Each row below holds a small network's activations on one input, seen along a few directions.
Each table varies a few parts of the input and shows all the possible inputs, shuffled.
A made-up example of a description, with smaller parts first: values(2) and (point or line(11) or (ring(5) and line(6))).
Shared parts are said once, and a part with two or three values counts as separate values.
In the rows, 128 means zero.

Other details of the inputs vary at random and push rows far along two fixed directions, the same in every table; ignore that.

Table:
row 1: [150 209 170 161  95 113 150 106 122 156 127 143]
row 2: [110 134 130 194 163 151 126 128 136 132 164 116]
row 3: [ 87 151 105 172 174 138 123 121 140 116 167 128]
row 4: [ 75 137 100 159 150 124  96 152 126 126 153 118]
row 5: [136  39 106 113 118 174 124 159 120  98 100 118]
row 6: [139 205 156 136 102  99 137 100 134 177 142 148]
row 7: [131 238 147 145 110 101 136  98 123 145 138 158]
row 8: [127  33 100  86 127 156 125 159 133 113 110 130]
row 9: [ 95 117 121 159 157 112  97 145 110 146 160 100]
row 10: [109 130 127 184 158 145 116 151 127 139 156 111]
row 11: [170 120 139  62  64 114 129 117  91 132  80 135]
row 12: [ 88 113 116 155 149 117 102 159 136 159 160 116]
row 13: [177 122 138  57  77 130 149 127 123 137  88 159]
row 14: [167 160 135  61  75 133 168 102 123  94  84 163]
row 15: [144 223 170 136 106  86 119  91 142 155 125 138]
row 16: [130  41 109  89 137 148 108 152 142  87  96 118]
row 17: [180 128 147  58  77 131 174 108 134 126  90 157]
row 18: [131 198 152 131  82  75 109 115  94 178 126 121]
row 19: [117 130 133 194 170 153 133 130 135 129 162 121]
row 20: [170 155 127  65  71 134 158 101 121  96  87 164]
row 21: [ 99 126 123 171 175 126 144 129 150 151 169 124]
row 22: [ 99 127 117 169 167 127 134 130 150 151 176 118]
row 23: [132 187 151 152  74 105 112 134 108 167 118 127]
row 24: [106 126 128 171 185 122 139 114 122 136 169 109]
row 25: [149 225 172 141 113  86 125  94 141 155 126 143]
row 26: [ 78 132 101 157 152 124  97 156 127 122 152 119]
row 27: [101 131 125 161 176 118 102 141 150 131 150 108]
row 28: [145 209 160 140 109  98 143 102 133 178 143 153]
row 29: [132  40 111  89 138 146 107 155 143  86  98 118]
row 30: [152  49 113 119 135 185 155 134 133  82 115 127]
row 31: [107 133 133 188 164 148 141 134 139 128 163 109]
row 32: [ 86 148 101 162 169 132 113 145 132 122 160 123]
row 33: [ 89 121 119 160 155 111  88 147 144 137 142 100]
row 34: [126  31  94  89 124 153 129 157 133 116 108 126]
row 35: [100 117 126 177 141 136 100 161 123 140 149 108]
row 36: [151 219 167 133 102  89 133  81 104 167 138 136]
row 37: [184 142 158  68  87 117 156  98 141 107  72 155]
row 38: [114  53  80  91 126 159 123 154 124  80 100 130]
row 39: [115  54  82  90 126 162 121 153 123  81 101 130]
row 40: [122 183 142 128  83  89 113 131 121 187 129 134]
row 41: [112 130 128 172 189 128 131 112 119 137 173 112]
row 42: [ 90 118 117 159 154 109  91 148 144 135 140 100]
row 43: [149  44 108  94 153 161 153 117 119  87 123 119]
row 44: [ 95 114 119 157 157 115  99 142 109 146 158  99]
row 45: [142  54 119  92 159 157 149 127 158  73 105 120]
row 46: [169 156 134  69  80 132 168 101 122  96  81 171]
row 47: [147  43 108  87 153 159 136 137 110  95 115 119]
row 48: [190 142 157  56  78 121 170  89 104 117  88 145]
row 49: [ 98 119 125 179 139 137 100 157 122 142 149 107]
row 50: [186 143 153  64  77 118 147  97 139 107  77 149]
Each input here is: values(5) and (point or line(4) or ring(5)).
The inputs of row 19 and row 7 match in every part but the values(5) part. If row 1 is changed in the same way as row 19 into row 7, which row does it become?
Answer: row 46
The inputs of row 16 and row 4 match in every part but the values(5) part. If row 33 is changed in the same way as row 16 into row 4, which row does it become?
Answer: row 39
Change only the values(5) part in row 29. List by row number the other rows that result.
Answer: row 9, row 12, row 26, row 35
Which other rows agree with row 36 in the values(5) part? List them by row number.
Answer: row 9, row 11, row 18, row 24, row 41, row 43, row 44, row 47, row 48

Table:
row 51: [111  90 103 151 214 169 180 125 145  84 163 111]
row 52: [186 107 146  73 138 171 184 100 113  76 104 166]
row 53: [160  96 141  80 102 148 140 154 149  83  65 124]
row 54: [ 84  50  83 172 146 159 150 169 145 130 152 117]
row 55: [163  84 118  81  71 165 169 161 102 119  88 136]
row 56: [129  82  98 163 221 174 150 112 151 100 164 141]
row 57: [164 221 167 147 100 120 161  59 100 119 127 137]
row 58: [145  97  93  49 105 141 106 129 114 100  80 168]
row 59: [116  39 113 138 202 135 100 136 134 149 155 104]
row 60: [162 224 156 127 109 112 164  70 151 146 148 163]
row 61: [161  76 119  79  63 173 147 141 128 132 101 156]
row 62: [ 73 194 128 215 193 104 163  95 165 148 198 121]
row 63: [111 222 125  95  87  80 119 131 106 140 114 134]
row 64: [105  58 105 169 164 176 125 186 104 125 163 122]
row 65: [145 197 156 163  41 122 123 114  72 166 121 126]
row 66: [ 85 178 142 223 184 115  68 147 166 164 166 115]
row 67: [142 207 168 133  83 100 101 120 171 152 114 140]
row 68: [136 172 163 111  89  54 140  99 132 188 123 121]
row 69: [159 174 181 106 110  74 115 117  94 179 131 126]
row 70: [ 96 212 121 104  76  67 123 115 130 147 113 150]
row 71: [ 81  82  76 129 190 140  94 170 112  88 153 122]
row 72: [108  73 130 163 191 157  97 175 151  90 136 110]
row 73: [ 85 170 120 232 155 128  95 157 119 203 194 127]
row 74: [135  98  90  40  90 138 116 128 136  92  94 159]
row 75: [123 206 168 143  79  81 125 121 167 150  99 136]
row 76: [170  64 137  50 114 120 154 130 112 122  91 108]
row 77: [104  67 118 187 167 163  94 146 143  75 124  81]
row 78: [177  57 141  75  97 127 129 100  90 109  85  99]
row 79: [140  95  96  67  79 142 113 115  85  66  74 130]
row 80: [ 86 146 137 181 180  84  93 120 153 196 199  89]
What do these inputs look like to the network?
Answer: values(5) and (point or ring(5))
Which other rows agree with row 75 in the values(5) part? List them by row number.
Answer: row 53, row 66, row 67, row 72, row 77
Start at row 55 and move only the ring(5) part, one step at a time. The first step leads to row 54. Which rows follow, in order?
Answer: row 61, row 73, row 64

Table:
row 81: [ 96 121 129 172 152 110 110 150 121 153 145  95]
row 82: [181 127 138  62  60 122 129 128 111 151  81 151]
row 83: [172 153 158 116  81 140 158 106 119 126  92 145]
row 84: [102 164 149 206 182 130 117 126 142 155 183 120]
row 85: [143  71 129 137 154 173 143 127 146  90 127 115]
row 86: [193 123 148  82  76 140 167  99 125 115  73 158]
row 87: [147  54 109 123 140 175 160 134 135  98 127 139]
row 88: [116  80  82  87 153 156 132 131 124  86 122 133]
row 89: [ 86 155 104 149 171 119 117 142 140 129 157 119]
row 90: [187 113 150  60  68 117 121 124 117 140  74 158]
row 91: [137  47 122 104 142 140 120 149 131 102 111 100]
row 92: [124  74  99  99 157 150 117 140 152  84 112 148]
row 93: [142  68 118 123 148 164 168 135 126  98 132 127]
row 94: [130  48  98  94 140 152 124 142 105 119 125 115]
row 95: [149 221 173 140 117  91 136  82 110 171 148 145]
row 96: [124 247 138 131  93  83 113 113 132 168 130 155]
row 97: [130  55 114 121 141 142 106 148 141 114 118 106]
row 98: [ 97 119 121 177 145 117 100 148 130 158 144 104]
row 99: [135  48 122 112 138 159 109 157 126 114 114 124]
row 100: [124  58 112 127 116 165 120 166 115 117 122 118]
row 101: [134 218 167 140  82  65 101 102 102 181 135 114]
row 102: [120 132 137 173 180 130 126 120 148 145 165 131]
row 103: [104 120 137 160 167 106 100 148 126 157 157 107]
row 104: [110  88 100 124 135 161 124 146 138  81 104 129]
row 105: [117  88 108 112 150 157 115 145 144  85 116 142]
row 106: [145  72 122 117 159 155 150 106 129  90 131 113]
row 107: [120 249 144 139  86  96 112 119 125 162 129 149]
row 108: [132  51 107 109 130 168 118 161 121 120 116 117]
row 109: [114  82 123 128 159 137 165 117 169 129 147 121]
row 110: [ 88 145 108 150 165 115 106 121 136 107 154 109]
row 111: [116 139 128 165 180 132 146 126 133 145 169 114]
row 112: [171 187 153 113  94 119 152 100 127 160 120 156]
row 113: [128 217 139 113  81  88 126  98 108 137 106 146]
row 114: [133 211 142 109  76  96 137 123 117 136 111 152]
row 115: [ 82 147 100 168 148 127 112 146 142 125 156 133]
row 116: [103  68  93  84 141 139 145 135 171  92 117 131]
row 117: [168 152 133  64  72 118 127 111 142  97  73 155]
row 118: [ 81 154 111 160 180 109 101 124 132 125 168 125]
row 119: [160 149 126  73  69 121 136 116 129 104  67 161]
row 120: [114 140 128 178 164 151 136 130 134 144 167 120]
row 121: [ 65 140 130 178 154  88 111 141 158 189 180  95]
row 122: [160 185 154 118  82 115 161  93  97 147 130 149]
row 123: [131  60 123 123 128 155 108 153 132 108 113 103]
row 124: [118  90 106 116 140 157 116 142 150  74 111 122]
row 125: [ 97 114 123 165 142 120 115 159 115 152 158 104]
row 126: [ 81 146 121 201 146 110  97 157 125 177 178 107]
row 127: [128  47 114 124 123 163 119 158 121 109 102 111]
row 128: [122  55 107 116 134 142 123 138 105 115 116 108]
row 129: [159 200 177 130 120  96 146  98 125 159 131 145]
row 130: [195 130 141  55  83 141 172  90 102 120  93 157]
row 131: [144 176 126  80  65 114 140 109 102 116 100 159]
row 132: [ 64 177 112 200 150 126 103 152 136 136 174 122]
row 133: [ 93 114 113 164 138 121 110 144 101 152 166 106]
row 134: [ 75 177 124 178 188  98 100 137 147 138 173 120]
row 135: [ 91 162 131 204 179 117 133 108 121 152 181 103]
row 136: [170 190 167 128  95 106 141  91 139 145 117 140]
row 137: [133 221 161 139  91  73 114 127 105 200 137 124]
row 138: [ 95 163 140 207 182 114 138 122 135 151 174 101]
row 139: [135  69 117 141 141 183 155 141 129  99 135 130]
row 140: [199 127 162  68  88 130 168  97 129 102  81 139]
row 141: [178 128 153  58  70 108 124 110  94 141  87 150]
row 142: [112  86 101 110 149 144 134 142 138  81 106 124]
row 143: [165 153 141  60  81 112 137 114 134  92  75 143]
The inputs of row 122 and row 133 match in every part but one. If row 87 is changed in the same way as row 122 into row 133, which row does it become?
Answer: row 126
What do these inputs look like to the network?
Answer: values(3) and (point or (line(4) and ring(5)))
Change only the ring(5) part in row 125. List by row number the other rows that result.
Answer: row 81, row 91, row 103, row 137
Change only the line(4) part in row 101. List by row number the other rows that result.
Answer: row 91, row 97, row 123
